These are the activations of a small neural network, seen along a few directions. Each row is one input.
In each table, some parts of the input vary, and every possible input appears once, in random order.
A made-up example of a description, with smaller parts first: ring(5) and (point or line(9) or (values(2) and line(6))).
Shared parts are said once, and a part with two or three values counts as separate values.

Table:
R1: 33.9, -50.9, 31.0, 24.6, -31.2, 16.9, 17.3, -15.1, -12.4, -13.8, -42.5
R2: 21.0, 36.5, 23.5, -8.9, -35.5, 31.8, -36.3, 17.7, -3.2, 3.0, 36.1
R3: -29.7, -11.6, -18.0, -45.8, 63.2, -42.3, 44.3, 6.7, -31.2, 6.3, 5.3
R4: 38.1, -43.8, 16.6, 3.1, -25.5, 11.1, 12.8, -21.6, 21.4, -24.1, -36.3
R5: -18.6, 32.7, -8.9, 7.6, 39.4, -13.2, -26.0, -44.0, -4.3, 27.7, 18.1
R6: 13.0, 13.6, 3.0, 7.5, -11.6, 37.7, 23.5, -4.5, 36.6, -15.1, 6.8
R7: 20.7, -2.8, 13.9, -4.5, -65.9, -11.7, -22.5, -24.4, -2.1, 0.0, 6.5
R8: 40.7, -1.6, 33.3, -9.6, -57.2, -10.2, -43.0, -3.0, 1.5, 12.6, 16.7
R9: -42.4, -16.0, -40.0, -15.3, 6.2, -27.1, 10.4, 54.7, 2.0, 25.7, -4.6
R10: 3.0, 10.7, -16.6, 19.6, 57.0, -10.5, -2.6, -36.9, 16.0, 7.3, 17.4
R11: -3.5, -6.2, -1.0, 34.4, 36.8, 5.1, -10.7, 8.0, 15.3, -36.3, -21.1
R12: 1.7, -51.6, -24.8, -44.0, -54.1, -19.0, 33.6, 25.3, 7.1, 37.1, -22.9
R13: 15.2, 37.3, 2.0, 4.1, 32.1, -16.7, -61.0, -13.5, -23.5, 26.5, 44.1
R14: -36.4, -19.7, -50.8, -30.2, 42.9, -29.5, 14.4, 12.9, -18.0, 48.3, 16.2
R15: -9.1, 33.8, 11.7, -5.4, -30.4, 35.8, -0.7, -12.2, 17.5, 5.3, 7.8
R16: 10.7, -41.3, 7.0, -60.1, -33.2, -31.4, 62.6, 19.5, -6.6, -2.3, -32.9
R17: -10.7, -5.2, -2.8, -56.8, -9.4, 9.7, 69.5, 40.6, -10.7, -13.8, -11.0
R18: 12.9, -11.7, 19.7, 27.2, -5.3, 59.0, 23.3, 5.9, -17.6, -23.6, -21.4
R19: 0.5, -14.1, 0.2, 40.7, 68.0, 9.0, -1.8, -26.8, -40.5, -2.9, -9.3
R20: -8.2, -13.2, 13.3, 55.7, 30.8, 10.2, -5.6, 14.4, -18.9, -25.4, -27.2
R21: 34.3, -25.8, 14.4, 4.4, -37.4, -4.2, 17.9, -24.9, 41.8, -4.6, -14.5
R22: -29.9, 33.1, 5.1, 22.4, 4.6, -12.3, -30.8, -3.7, 16.6, 4.8, 1.9
R23: -35.5, -6.5, -7.3, -30.3, 28.5, -39.6, 39.6, 48.1, -11.3, -15.2, -15.3
R24: 10.8, -5.1, 22.4, -6.7, -55.3, -6.0, -6.8, -33.0, 21.6, 15.4, -13.0
R25: 0.3, 36.6, 3.4, -3.4, -43.2, 30.1, -16.2, -3.3, -6.4, -9.5, 26.7
R26: 17.1, -4.7, 5.7, 6.1, 0.4, 53.6, 18.4, -0.6, 15.8, -34.5, -15.4
R27: -0.4, 35.8, 16.1, 19.5, 1.6, -16.9, -65.3, 26.6, -4.9, 1.4, 30.8
R28: -7.6, 12.8, -2.8, 34.4, 23.3, -10.2, -7.3, 3.7, 36.8, -15.4, 0.8
R29: 6.6, -8.2, -13.7, 18.6, 70.6, 5.0, -5.9, -32.8, -5.0, -13.7, -4.5
R30: -9.5, 36.2, -17.4, 9.4, 27.5, -19.5, -41.8, -35.1, -28.3, 13.5, 37.1
R31: -20.6, 35.6, -4.1, 24.2, -7.4, -17.8, -44.9, 5.0, -8.0, -10.8, 21.0
R32: -18.4, -14.8, -34.3, -42.6, -30.4, 23.0, 41.3, 46.4, 2.7, 26.2, -1.5
Q: What is each input in this table made of?
A: line(4) and (values(2) or line(6))
Q: Changing only the line(4) part turns R5 into R24. The same change can be made to R14. Which row results?
A: R12
Q: List by row number the other rows that have the line(4) part in common with R28.
A: R9, R11, R20, R22, R23, R27, R31

Table:
R33: 24.7, -23.3, 24.8, 34.4, -25.4, 0.2, -10.6, -20.0, 16.4, -20.9, -26.0
R34: -27.4, 3.5, -22.7, -17.3, 48.0, -52.4, -13.1, -3.0, -26.8, 32.2, 18.5
R35: -21.0, 53.2, -14.4, 9.4, 23.7, -7.5, -36.6, -8.0, 10.2, 13.0, 39.7
R36: 20.7, -5.9, 17.0, 2.6, -53.5, -17.0, -31.3, -3.7, 18.0, 10.1, -1.7
R37: -12.3, -15.7, -21.4, 13.5, 77.0, -29.6, 2.2, -15.2, -24.2, 4.3, -4.2
R38: 4.1, 46.6, 14.3, 16.7, -9.5, 12.9, -57.7, -1.0, -14.8, -2.9, 37.2
R39: 29.1, -32.2, 12.2, -18.6, -26.2, 26.3, 45.9, -23.5, 10.3, -10.9, -27.9
R40: -10.5, -42.4, -6.6, -26.5, -4.1, 12.6, 73.2, 51.7, 5.0, -21.3, -39.5
R41: -25.5, -23.8, -18.3, -52.8, -38.8, -6.0, 55.6, 62.3, -1.2, 6.2, -19.7
R42: -14.4, 29.5, -9.5, 38.5, 51.5, 19.1, -20.6, -20.8, 13.5, -10.0, 12.7
R43: 12.5, 28.9, 24.2, 46.7, 17.0, 33.5, -37.3, -12.3, -14.3, -21.5, 10.0
R44: 19.7, -18.5, 0.4, -46.7, -59.7, 7.9, 30.4, -6.5, 7.9, 21.8, 1.0
Q: Changing only one part turns R37 into R43. The same change can be made to R34. Which row results?
A: R38
Q: What is each input in this table made of?
A: values(2) and line(6)
Q: Change only the values(2) part in R33. List by row number the other rows that result.
A: R36

Table:
R45: 13.7, 8.8, 9.6, -22.4, -63.1, 18.2, 3.4, 17.6, 23.3, 0.3, 4.9
R46: 10.8, 10.1, 0.4, 22.5, 29.4, -14.1, -32.5, -40.8, -0.7, 13.7, 16.1
R47: 6.5, -30.5, 8.3, 3.3, -26.5, 0.0, 26.7, 11.6, 13.7, -14.0, -33.3
R48: -31.6, -32.7, -36.9, -51.5, 12.0, -22.5, 56.1, 43.9, -14.3, 23.0, -12.5
R49: -2.4, 18.0, -1.1, 37.6, 49.3, 26.5, -9.8, -12.7, -8.2, -24.9, 4.4
R50: -47.1, 14.5, -36.5, -23.7, 71.0, -45.3, 9.2, 20.0, -22.8, 19.5, 18.6
R51: 22.8, -17.2, 19.7, -18.5, -55.8, 4.9, 7.8, 9.8, -2.5, -3.6, -7.2
R52: 9.7, 25.2, 14.7, 19.4, -2.3, -0.3, -49.1, -15.9, -17.2, 5.5, 19.8
R53: -7.0, 50.2, 5.0, 17.4, -16.2, 10.9, -49.7, -10.4, 8.5, 8.6, 35.8
R54: 18.8, -32.3, 2.7, -19.1, -28.0, -5.7, 24.9, -23.2, 11.0, 4.4, -19.9
R55: -3.1, 9.4, 3.2, 39.3, 35.4, -6.1, -34.0, -8.6, 3.2, -10.9, 2.8
R56: 8.9, -23.6, 10.8, -4.3, -5.1, 33.6, 47.1, 8.9, 6.0, -21.6, -29.4
Q: What is each input in this table made of?
A: values(2) and (point or line(5))
Q: Changing only the values(2) part turns R54 into R46. The same change can be made to R51. Which row results?
A: R52
Q: Change only the values(2) part in R49. List by row number the other rows that result.
A: R56
Q: Change only the values(2) part in R47. List by row number the other rows that result.
A: R55
